Read these off the grid that follows.
1) Give the entry directly below 69.917.
2) Give the entry directly below -100.957.
3) Give the smallest entry in the last column.
4) Give the smallest entry in the first row.
5) Give the entry directly above -124.999.
6) Give the first entry, reading row by row.
7) Give the entry in the bottom-right corner.
8) Give the entry just right of the smallest entry.
[[ 125.148 -100.957  -49.505   44.743]
 [ -78.026   55.705 -194.788   29.765]
 [ 173.043  190.009  -11.834  244.786]
 [  31.073   69.917   90.629  259.766]
 [-138.299   43.600    5.401   -0.232]
 [ -54.416  -41.476 -140.994   17.019]
 [-169.396  -34.015  215.092  103.122]
 [ -44.162  221.123 -124.999  121.725]
 [  85.638   90.957   21.444 -166.329]
 [ 154.082  193.508 -189.203  193.128]]
1) 43.600
2) 55.705
3) -166.329
4) -100.957
5) 215.092
6) 125.148
7) 193.128
8) 29.765

array([[104, 141, 149, 135, 117,  79,  75, 107, 149, 150, 135,  94],
       [183, 141,  75,  43,  49, 106, 152, 183, 159, 113,  53,  41],
       [149, 102,  75, 117, 144, 111,  76, 118, 149, 113,  54,  95],
       [182, 124,  41,  59, 155, 176,  87,  38,  90, 167, 168,  93],
       [149, 180,  59,  59, 184, 128,  28, 118, 192,  80,  47, 169],
       [ 71, 187, 120,  30, 117, 190,  75,  51, 174, 144,  32,  94],
       [106,  84,  75,  65, 114, 128, 139, 145, 149, 113,  76,  79]])
Counting starts at 1.
The entry directly above 38?
A: 118
The entry directly below the largest entry -> 174
The entry at row 3, column 1?
A: 149
The top-left entry?
A: 104
The entry at row 2, column 1: 183
The entry in the bottom-left corner?
A: 106
The entry just left of the largest entry -> 118
The entry just right of 107: 149
The entry at row 2, column 3 is 75
The entry just left of 54: 113
The bottom entry of the column that holds the largest entry?
A: 149
The entry in the top-right corner is 94
The entry directly below the smallest entry is 75
The entry just left of 176 is 155
The entry at row 3, column 2?
A: 102
The entry just left of 47 is 80
The entry just left of 180: 149
The entry at row 1, column 2 is 141
The entry just right of 49?
A: 106
The entry just right of 30 is 117
The entry at row 2, column 2 -> 141
The bottom entry of the column that holds the smallest entry: 139
The entry at row 1, column 3?
A: 149
The entry just left of 187?
A: 71
The entry just right of 120?
A: 30
The entry in the bottom-right corner -> 79

(46, 3, -16, -23, 13, 10, 90, 6, 7, -14, -2, 43, 25, 5, -4)
Report the entry just left of -23.
Answer: -16
Report the entry just left of 10.
Answer: 13

arr =
[[ -8 -64 -98  67  77 -19  69  78 -35 -37 -85 -48 -59   8]
 [ -4 -83  14  27 -14   9  50  45  22 -42 -89 -52  58  21]
 [ 44  64  72  19   5 100  73 -78  89 -29   2  36  64 -97]
 [ -1  28  75 -39  83 -46   1 -52 -90  -8  88 -54 -80 -97]
 [-72 -46 -69 -79 -35  66  30  58  49  13  19  66 -85  43]
 [ 39  41  -6  63  73  12 -40 -30   9 -38  16 -49  94  16]
 [ 52 -75  41  85 -44 -90 -95  -1 -83  45  37  54  56 -51]
 [ 78  62  80  94 -64  95 -44 -46  99 -57 -63  92 -20 -83]
 [-31 -98 -90  39 -61 -73 -34  49  11 -13 -90  42 -19  59]
 [-53 -61 -27 -90  60   8   0  33   7  42  73  67 -62 -31]
 [ 83 -54  87  32  78  53 -46 -65 -18 -38  12  58  98 -86]]
What is the entry just left of 56? 54
The first entry, reading row by row -> -8
What is the entry in the bottom-left corner? 83
The entry in the bottom-right corner: -86
The second largest entry -> 99
The 3rd-last entry, reading row by row -> 58
What is the fourth entry in reading order? 67
The first entry of the largest entry's row is 44
The entry directly below 88: 19
What is the entry directly above 87? -27
The first entry on the diagonal from the top-right corner is 8
The 5th-last entry, reading row by row -> -38
The entry directly below -95 is -44
The entry directly below -6 is 41
The smallest entry in the first row is -98
The third largest entry is 98
What is the entry just left of 0? 8
What is the largest entry in the last column? 59
What is the 2nd entry, reading row by row? -64
The entry directly below the largest entry -> -46
What is the fourth-last entry, reading row by row? 12
What is the last entry of the largest entry's row? -97
The entry directly above -69: 75
What is the top entry of the column that holds the largest entry? -19
What is the fifth entry in reading order? 77
The entry just right of the largest entry: 73

M = array([ 0.052, -0.186,  0.068,  0.025,  0.179,  0.196,  0.087])
What is the entry just left of 0.025?
Answer: 0.068
The entry just left of -0.186 -> 0.052

[[4 6 5 4 6 3 6 5 2]
 [4 5 5 3 5 5 2 2 3]
 [6 7 4 7 6 3 1 7 1]
 [2 2 2 4 3 1 7 1 3]
 [2 3 6 1 3 6 2 5 3]
 [1 3 4 7 7 6 7 7 5]
 [2 3 4 6 4 7 6 3 3]
 [6 1 1 1 2 5 3 4 7]
 [3 2 1 7 6 6 4 3 5]
 [3 6 5 2 6 4 3 5 3]
 [4 1 5 7 6 6 1 7 1]
 [3 2 1 3 7 1 5 5 5]
 [7 3 1 2 7 4 6 5 1]
 [2 5 4 3 2 5 7 2 8]
 [6 5 7 7 6 2 6 1 6]]
Indices start at 1.
What is the entry at row 1, column 1? 4
What is the entry in row 3 and column 2? 7
The entry in row 1 and column 3: 5
The entry in the bottom-left corner: 6
What is the entry in row 2 and column 1? 4
What is the entry just left of the largest entry? 2
What is the bottom entry of the column that holds the largest entry? 6
What is the entry directly above the centre entry? 4
What is the entry in row 1 and column 2? 6
The entry just left of the centre entry: 1
The entry at row 3, column 1 -> 6
What is the top-right entry? 2
What is the entry just right of the centre entry? 5
The entry in row 3 and column 3 is 4
